A small network was shown many inputs. Here are its activations along a few directions, one row for each input.
In each table, some parts of the input vary, and every possible input appears once, in random order.
Descriptions start from the smaller parts, as in this example, which fits no table here: one of 8 places around a ring, together with either a single point or (one of 2 separate values, together with one of 4 places along a line) or one of 9 places along a line.
Shared parts are said once, and a part with two or three values counts as separate values.

Other details of the inputs vary at random and push rows far along two fixed directions, the same in every table; ignore that.
These rows show it; all are for the same input, with only those details redrawn:
[ 33   3  35 -29  60  84 -16  16 -23 -63 -42  -9  19]
[  55   78  -23   53  -58   31   10 -102   75   36   20    1   21]
[-56 -34  -6  87 -74 -42  83 -18  37  63  57   7  14]
[ 53  43  10   0  14  70 -13 -39  19 -26 -21  -6  20]
[-72 -70  16  60 -33 -29  79  31  -2  30  37   3  12]
[-56 -34  -6  87 -74 -42  84 -18  37  64  57   7  14]
[-44 -33   2  67 -50 -22  68  -8  23  41  40   4  14]

A family of inputs:
row 1: [-51 -60  25  34  -3   1  56  37 -15   1  14   0  14]
row 2: [ 35  20  30 -78  55 -13 -76  38 -20 -36 -63 -17  13]
row 3: [ 31  -3  48 -26  56  91 -19   4 -34 -54 -45  -6  -7]
row 4: [ 44  38 -16 -29 -39 -29 -52 -48  35  14 -20 -19 -27]
row 5: [ -80 -114   -2  -23   -1  -47   27   81  -39   -5   18   -9  -52]
row 6: [ 29  32 -24 -71  81  22 -43  28 -66 -22 -33   7  15]
row 7: [-77 -98  33 -38  27 -66  -9 122 -46 -30 -20 -13 -20]
row 8: [ 21  38 -55 -10 -13   0 -35 -52  47  -6   1  -3 -33]
row 9: [-68 -53  43  28  -4   2  59  38 -14  -6  20  11   2]
row 10: [  50  102  -17   55  -53   24   15 -110   85   25   28   14    9]
row 11: [-84 -93  18 -31  32 -68  -1  91 -48 -31 -28 -15 -24]
row 12: [-70 -74 -10  -7   9 -63  18 106 -55   7  26  12 -19]
row 13: [ 53 102 -84  24 -53 -27 -31 -97  54  48  25  11 -15]
row 14: [ 41  46  32   1   7  78 -23 -52  12 -27 -18  -5   3]
row 15: [ 23  15  19   2  32  60  -1 -12  -1 -45 -16 -11  22]
row 16: [  53  103  -42    7  -54  -64  -45 -112   76   58  -13   -8   10]
row 17: [ 41  34 -13 -75  70  24 -52  50 -57 -16 -23  10  20]
row 18: [-34  -8 -54  30 -72 -95  50 -12 -10 117  68  17   0]
row 19: [-34 -29 -41  21 -57 -76  28  10 -14  62  47   7 -32]
row 20: [ 27  18  32 -17  66  74 -14   4 -18 -72 -29 -11  10]
row 21: [-47 -64  31  37  -2   4  59  33 -18  10   7   3  -2]
row 22: [ 46  15  29 -86  43  -9 -69   9 -31 -25 -68 -25  -2]
row 23: [ 51   5  10 -38  69  35 -68  31 -46 -59  -2  52  11]
row 24: [ 56  72 -55  -7 -40   7 -53 -63  78  10  14   0 -27]
What is each input in this table made of?
Answer: either a single point or one of 8 places around a ring or (one of 3 separate values, together with one of 5 places along a line)
Start at row 1 and move only the place on the ring of 8, one step at a time. The first step leads to row 15. Which rows follow, in order?
Answer: row 20, row 10, row 9, row 14, row 3, row 21
Which other rows does row 4 become when the choice among 3 separate values takes its other values? List them by row number.
Answer: row 7, row 11

A family of inputs:
row 25: [-57 -68   5  29  -1  -4  72  61 -34  20  47  18  12]
row 26: [ 30  36 -29 -47  36  30 -53  -6   9 -44 -27 -12 -32]
row 27: [ -7 -23  -6 -41  49   3 -39  76 -40 -51  -3  14 -12]
row 28: [ 34  50 -19 -25 -30  -5 -23 -67  36  24 -24 -32 -19]
row 29: [ 46  58 -15 -20 -21 -13 -17 -64  21  39 -25 -30   6]
row 30: [ 56  21  21  11 -21  65 -22 -65  34  -9  -5   3  -8]
row 31: [ 16 -28  25 -41  39  79  -2  30 -33 -32 -32 -20  -3]
row 32: [  6 -33  39 -33  56  -6 -36  55 -48 -37 -18  27  26]
row 33: [-10 -65  55 -10  61  55   7  62 -56 -64   2  29   7]
row 34: [ 34  54 -30 -28  59  20 -44 -12 -20 -39 -22  11  14]
row 35: [-44 -30  68   0  63  32  12  32   6 -92 -68 -36  24]
row 36: [ 56  49   8  10 -29 -21 -39 -60  30  34  -4  19  21]
row 37: [-45 -50 -12 -24  12 -26  -2  69 -16 -15   6  -2 -36]
row 38: [-34 -37 -34  50 -32   4  66  -6  11  29  37  -6  -5]
row 39: [ 54  70 -42   5 -15 -10 -43 -29  21  16  24  23  14]
row 40: [-19 -40 -21  55 -48   4  50   5   5  29  45   5 -10]
row 41: [ 44  72 -53   2 -15 -14 -30 -33  34  29  23  19  20]
row 42: [ 49  38 -41  25 -33  52  11 -52  41  19  17  -3   1]
row 43: [-59 -92  50  -8 -19 -55  11  43 -21   1  -4  -6 -32]
row 44: [ 59  57  -7 -30 -23  -6 -28 -48  20  38 -26 -25   7]
row 45: [ -4  -8  46 -29  63  66  17  62 -64 -28 -11  14  23]
row 46: [ 48  33 -14 -47  26  34 -71   9   0 -49 -22  -2 -36]
row 47: [-25  -6 -27  23 -34 -70  29  17   3  69  39  18  32]
row 48: [  2 -14  10 -61  87  11 -24  67 -68 -37 -38   1  32]
row 49: [ 30  34  53 -20  38  61 -30  -3  51 -74 -67 -36  33]
row 50: [-33 -67  25 -25  43  52  30  48 -50 -29 -23 -24  -7]
row 51: [-51 -98  20  48 -16   1  51  40 -15  -8  34  17 -14]
row 52: [-44 -47  -1 -41  67   4 -16  63 -48 -67 -29  -8 -40]
row 53: [-56 -25 -37  25 -69 -69  37 -16  37  52  32 -15 -37]
row 54: [-53 -24  38  77 -64 -45  48  -4  73  12  15 -18  22]
row 55: [ 47  55 -23  20 -18 -18 -47 -48  40   6  27  38  12]
row 56: [ 40  67 -23   2  -4 -14 -16 -65   9  34 -20  -3  23]
row 57: [ 31  48 -33 -43  65  34 -56  -6  -9 -62 -29   6  -8]
row 58: [-35 -26  -7   4 -62 -62  27  -5  20  60  13 -21 -23]
row 59: [ 30  38  58  41 -21  24 -23 -59  95 -47 -32 -11  25]
row 60: [ -6 -46  29 -45  52  15 -55  58 -25 -78 -24  11 -41]
row 61: [ 56  40  18   0 -41 -21 -37 -71  35  30 -13  -4  -1]
row 62: [ 33  50 -11 -24 -10   6 -28 -72  21   2 -38 -30 -24]
row 63: [ 45  48 -28 -37 -25  14 -44 -39  41   1 -18 -17 -30]
row 64: [-41 -18 -18  61 -17  -3  73 -16  -7  26  48  18   9]
row 65: [-57 -79  28 -16 -21 -53  19  59 -37  16  -2 -21 -31]
row 66: [ 51  35  -9  20 -47  50  -2 -62  32  27  12  -9  -7]
row 67: [-35 -43  66  24  21  21  35  44 -44 -13  24  38  13]
row 68: [ 63  45   7 -62  46  28 -52   7 -26  -6 -51  -8  28]
row 69: [ 41  39 -36  23   3  68   9 -65  18 -16  -6  -8  -5]
row 70: [-14 -20   8  12 -53 -66  20   2  -8  62  13 -15  -4]
row 71: [ 38  56 -32  28 -13  44  21 -61  27  19  30  11  18]
row 72: [ 57  53 -16  27 -21  50   1 -46  17  12  34  20  13]
row 73: [-40 -73  31 -18  -6 -28 -13  42 -10 -29  -5   2 -44]
row 74: [-39 -65  28 -13  48  52  34  35 -56 -38 -28 -20 -11]
row 75: [-30 -17   3   4 -13 -52  28 -13 -20  36 -14 -24  -3]
row 76: [-68 -21  28  67 -41 -40  60 -12  74   6   1 -30  27]
row 77: [-21  -7 -21  39 -48 -77  24  13  -2  69  49  24  26]
row 78: [-27   0  19  53 -36  -4  57   9 -16  49  55  29  15]
row 79: [ 46  29  -2 -35  40  27 -78   1  11 -63 -12  27 -10]
row 80: [-40   3   8  43 -13   2  69   1 -14  43  42  18  21]
row 81: [ 51  46 -20 -28 -31  13 -52 -39  32  -4 -12 -13 -36]
row 82: [-17 -11  -5  28 -48 -71  21   9  -8  73  26   9  17]
row 83: [-45 -41 -22 -21  24 -32   0  77 -21 -14  18  13  -8]
row 84: [-31  -4 -20  19   6 -52  25   5 -22  31  13  14  27]
row 85: [-41 -10 -46   7  -3 -46  10  23  10  11  32  11  -8]
row 86: [-43  -3 -49  33 -22 -70  30   9   8  47  48  18  14]
row 87: [ 25  30 -13 -47  27  31 -44 -28   1 -46 -47 -23 -36]
row 88: [-51   4   6  66 -22  -9  80 -19 -14  47  46  23  16]
row 89: [  3 -19  24 -65  79  11 -22  59 -70 -27 -55 -14  24]
The inputs of row 61 and row 29 match in every part but one. If row 59 is changed in the same way as row 61 into row 29, which row does it become?
Answer: row 76
The inputs of row 85 and row 79 match in every part but one. If row 26 is changed in the same way as row 85 into row 79, which row does it become?
Answer: row 60
What is each input in this table made of?
Answer: one of 5 places along a line, together with either a single point or one of 4 places along a line or one of 8 places around a ring
Which other rows agree with row 63 in the place on the line of 5? List them by row number.
Answer: row 25, row 31, row 37, row 41, row 42, row 44, row 45, row 47, row 49, row 58, row 68, row 83
Which other rows does row 81 become when the place on the line of 5 takes its other values? List them by row number.
Answer: row 53, row 63, row 73, row 87
Which other rows does row 34 become when the place on the ring of 8 takes its other values? List them by row number.
Answer: row 52, row 56, row 57, row 62, row 75, row 84, row 87
